These are the activations of a small neural network, seen along a few directions. Each row is one input.
In each table, some parts of the input vary, and every possible input appears once, in random order.
Descriptions start from the smaller parts, as in this example, which fits no table here: ring(5) and (point or line(11) or (values(3) and line(6))).
Shared parts are said once, and a part with two or three values counts as separate values.

Other details of the inputs vary at random and push rows far along two fixed directions, the same in every table; ignore that.

Table:
x1: [ -3   1 -29 -28  22   4  18  -1   4  20 -27]
x2: [ -3   9 -20 -28  10  -9  20  -7  -2  24 -34]
x3: [ -9   1   7 -55  30 -25  -9  23 -64   7  14]
x4: [ 18 -11  11  27   9  -3 -15 -28 -75  12  71]
x5: [  9  16   5 -25  33   6  -4  13   3   2 -32]
x6: [-12  -4 -14 -30  -2 -12  -8   7  -1  25 -37]
x7: [-19 -11  14  43 -40   3  11   1  57 -12  42]
x8: [ -8  -1 -15 -14  38   1   5  11  13  24 -36]
x9: [ 26 -16  -2  47  -4  24   2 -32 -45 -21  10]
x10: [  3 -26   1  73   5   2   2 -29 -27   9  -7]
x11: [  9   0  -5 -41  10   8 -19  16 -19   2 -33]
x12: [ 16 -18  11  67   6   2  -3 -30 -44  -7 -12]
x13: [ -7  28 -10 -51  31  -9   3  17 -39  14  27]
x14: [ 10 -26   6  49 -26   2 -18 -27 -46 -12  -3]
x15: [-13  10  26  28 -51   6   2  13  92 -40  63]
x16: [  9  20  -8 -35   7 -10  15  -8 -12   6 -36]
x17: [ -1   4  34  32 -44   8   2   4  43 -34  43]
x18: [  5 -11  -8 -18  11 -11  19  18 -19  38 -41]
x19: [-12  42  -7 -55  -7   1   9  15  86 -20  13]
x20: [-21  26  -1 -57 -18  -1 -19  30  84 -19   8]
x21: [ -8   8  35  36 -54 -12   9  -5  42 -26  33]
x22: [ 23 -29  -5  67  23  24 -10 -15 -30 -12   4]
x23: [-12 -14 -23 -31  11   2 -11  14   1  21 -32]
Description of these inputs: values(3) or (values(4) and ring(5)).
Change only the ring(5) part in x11. List by row number the other rows that result.
> x6, x14, x20, x23
Change only the values(4) part in x1. List by row number the other rows that result.
> x7, x8, x23

Table:
x24: [ -2   7  -7 -23  10  -2   4   8   3   7 -24]
x25: [  4   3  -7 -24  17   2  -2   9 -10   9  -7]
x26: [  2   8   0 -26  12  -7   0   6  -9   9 -12]
x27: [  0   8  -4 -24  10  -6   8   8   5  12 -22]
x28: [ -8   7  10   6 -17  -4  -4  -5  12  -9  19]
x29: [  1   5  -3 -22  13  -5  -2   9 -10  12 -10]
x30: [  8 -16   0  46 -12  12  -2 -20 -14 -11  11]
x31: [ -8  -1   4  14 -11   3  -1  -2  23 -10  11]
x32: [ -8   7   9   6 -17  -5   2  -5  12  -7  21]
x33: [ -1   2  -9 -22  10  -2   2   9   3   7 -23]
x34: [ 28 -33  -5  31  15  13  -7  -6 -73   3 -11]
x35: [ -2   4   3  14  -9   5   0  -3  24 -10  13]
x36: [  1   4  -5 -19  12  -3   1  10   3  12 -23]
x37: [  3   9  -6 -28  12  -1   0   7  -9   7 -10]
x38: [  0   4  -7 -19  15  -1   3  11   3   9 -21]
x39: [ -1   2  -8 -23   7  -5   6   9   4  13 -23]
x40: [ -5   4   9  14 -14  -2   0  -7  21  -9   8]
x41: [ -1   1  -7 -21  11  -3   6  11   3  14 -21]
x42: [ -7  -1   4  13 -18  -1  -3  -6  22  -8   7]
x43: [ -2   9   8   6  -9   0  -1  -6  14 -13  24]
x44: [ 19 -27 -10  31  12   9  -2 -14 -57  12 -25]
x45: [ -3   7   6   7  -8   2  -3  -2  15 -11  25]
x46: [ -5   4   7  15 -11   0   2  -6  20 -13   9]
x47: [  3   4  -8 -27  13  -1  -2   8 -10   7  -9]
x48: [ 26 -44   3  82  -9  21  -7 -24 -57 -14   8]
x49: [  1   8  -2 -25  15  -5   2   8  -9   5 -10]
x50: [ -8   3   8   5 -17  -4  -6  -4  14  -9  20]
x51: [  0   0  -6 -20  11  -1   0  10   3  13 -23]
x52: [ 19 -32 -11  32  22  11  -5 -11 -71   9  -7]
x53: [ -7   2   6  16 -13  -1   4  -3  22  -5  11]
x54: [ -9   3   6   5 -17  -5   0  -3  14  -7  22]
x55: [ -7   3   6  13 -18  -2   5  -6  21  -6   8]
x56: [  3   3 -11 -24  12   2   1   8   4   8 -22]
x57: [ -1   5   5  13 -10   4   1  -7  22 -12  11]
x58: [  0   1  -4 -23  12  -3  -3   9 -10  12 -10]
x59: [  3   2 -10 -21  16   4   1  10   4   9 -20]
x60: [ -9   3   8   6 -13  -3   1  -1  15  -5  24]
x61: [ -7   6   8   9  -9  -1  -2  -1  13 -11  23]
x62: [ -8   7   8   6 -14  -2  -2  -4  12 -13  20]
x63: [ -7   6   9   8 -12  -4   2  -2  14  -6  24]
x64: [  2  -2  -7 -16  12  -2  -2   5 -18   6  -9]
x65: [ -6   7  11   7 -13  -6   3  -5  12  -8  22]
The inputs of x36 and x29 match in every part but one. If x59 is changed in the same way as x36 into x29, which row does it become?
> x25
What is each input in this table made of?
> values(2) and (point or (line(4) and ring(5)))
Start at x52 and move only the ring(5) part, one step at a time. The first step leads to x61. Which rows follow, in order?
> x49, x62, x64

Table:
x66: [-17  31   3 -63  -3 -16   2  19  35   3 -11]
x67: [ 12   2  -3 -13  13   3   0  -1 -25   6  -8]
x68: [  1   1   0  24  -8   6   3 -13  12  -8  11]
x69: [  5 -10 -14 -14  14   4  -4   7 -19  12 -29]
x70: [  2   1  -4  -6  18  -5   2   0 -23  10  -9]
x71: [ -5  -2   9  13 -17 -10   2  -9   1  12  15]
x72: [ 2 -1  3 15 -7  8 -7 -5  4 -9 27]
x73: [ 10  -4  -6 -13  14   2   7   9 -21  10 -30]
x74: [ -4  -9   4  33 -14   6   5  -8  15 -12  18]
x75: [  3  -4 -15 -12  14  -2   5   0 -19  14 -31]
x76: [  2  -9  -4   6   8   2   5   0 -19   3   5]
x77: [  4  -1   8  29 -17   8  -2 -14  12 -16  15]
x78: [ 11  -4 -15 -12  24   7   3   2 -14  14 -25]
x79: [ -2  -9  -6   5   4   0  -1  -7 -20   3   2]
x80: [-23  28  11 -33 -12  -8  -4  20  74 -10   8]
x81: [ 4 -4 -1 15 -5 11 -6 -4 12 -7  9]
x82: [ -6  -4  11  26 -11   3 -10  -6   6 -13  31]
x83: [-13  31  -3 -60  11  -9   5  19  43   7  -2]
x84: [-4  0  4 21 -4 -1  2 -8  9 -5  3]
x85: [ -2  -9   7  28 -25   3  -7 -11  10 -16  13]
x86: [-4 -3  0 11  4  1  0 -2  8 -1 -2]
x87: [  1 -10 -13  -4  11   2   2  -1 -14  10 -22]
x88: [  7 -13  -8   3  10   8   1   8 -13   6 -14]
x89: [  3  -7 -12 -21  15   0  -6   7 -28  13 -16]
x90: [ 6  1  6  7 -8  4 -6 -5  0 -9 20]
x91: [  5  -8  -6  14   4   3   9  -3 -11   3 -10]
x92: [-15  27   2 -64  -3 -15  -2  23  36   3  -9]
x93: [  9  -8   0   3  10   2  -5   3 -15   4 -18]
x94: [ -8   0   3  16 -14  -4   0 -13   1  -8  19]
x95: [ -8  -2  10  28  -9   0  -3 -11   7 -12  30]
x96: [  2  -7   7  21 -16   4   1  -1   9 -12   9]
x97: [  7  -4   2  -4  11  -2  -6   3 -24   4  -5]
x98: [ -3  -6   6  20 -18  -6   4  -9  10  12   2]
x99: [  7   2  -1 -18  20  -4  -1   6 -30  11 -19]
x100: [-21  34  16 -41 -20 -14   7  18  60 -13  18]
x101: [  8  -9   1   3   2   1   0   4 -23   0   3]
x102: [ 10   3 -12 -18  23   0   4   0 -25  14 -14]
x103: [ -4   0   5  18 -10  -2   7  -7   2  -8  22]
x104: [  7  -3   5  20 -12   8  -5  -7  11 -12  11]
x105: [ -4  -7   7  25 -16   5  -3  -2   5 -14  32]
x106: [  5  -5  -6  -6   5   0   0  -1 -19   5 -26]
x107: [  7  -3   0  -3  13   0   0   2 -17   6 -24]
What is each input in this table made of?
> values(2) and (point or (values(4) and ring(5)))
Change only the values(4) part in x74. List by row number the other rows that result.
> x78, x86, x87
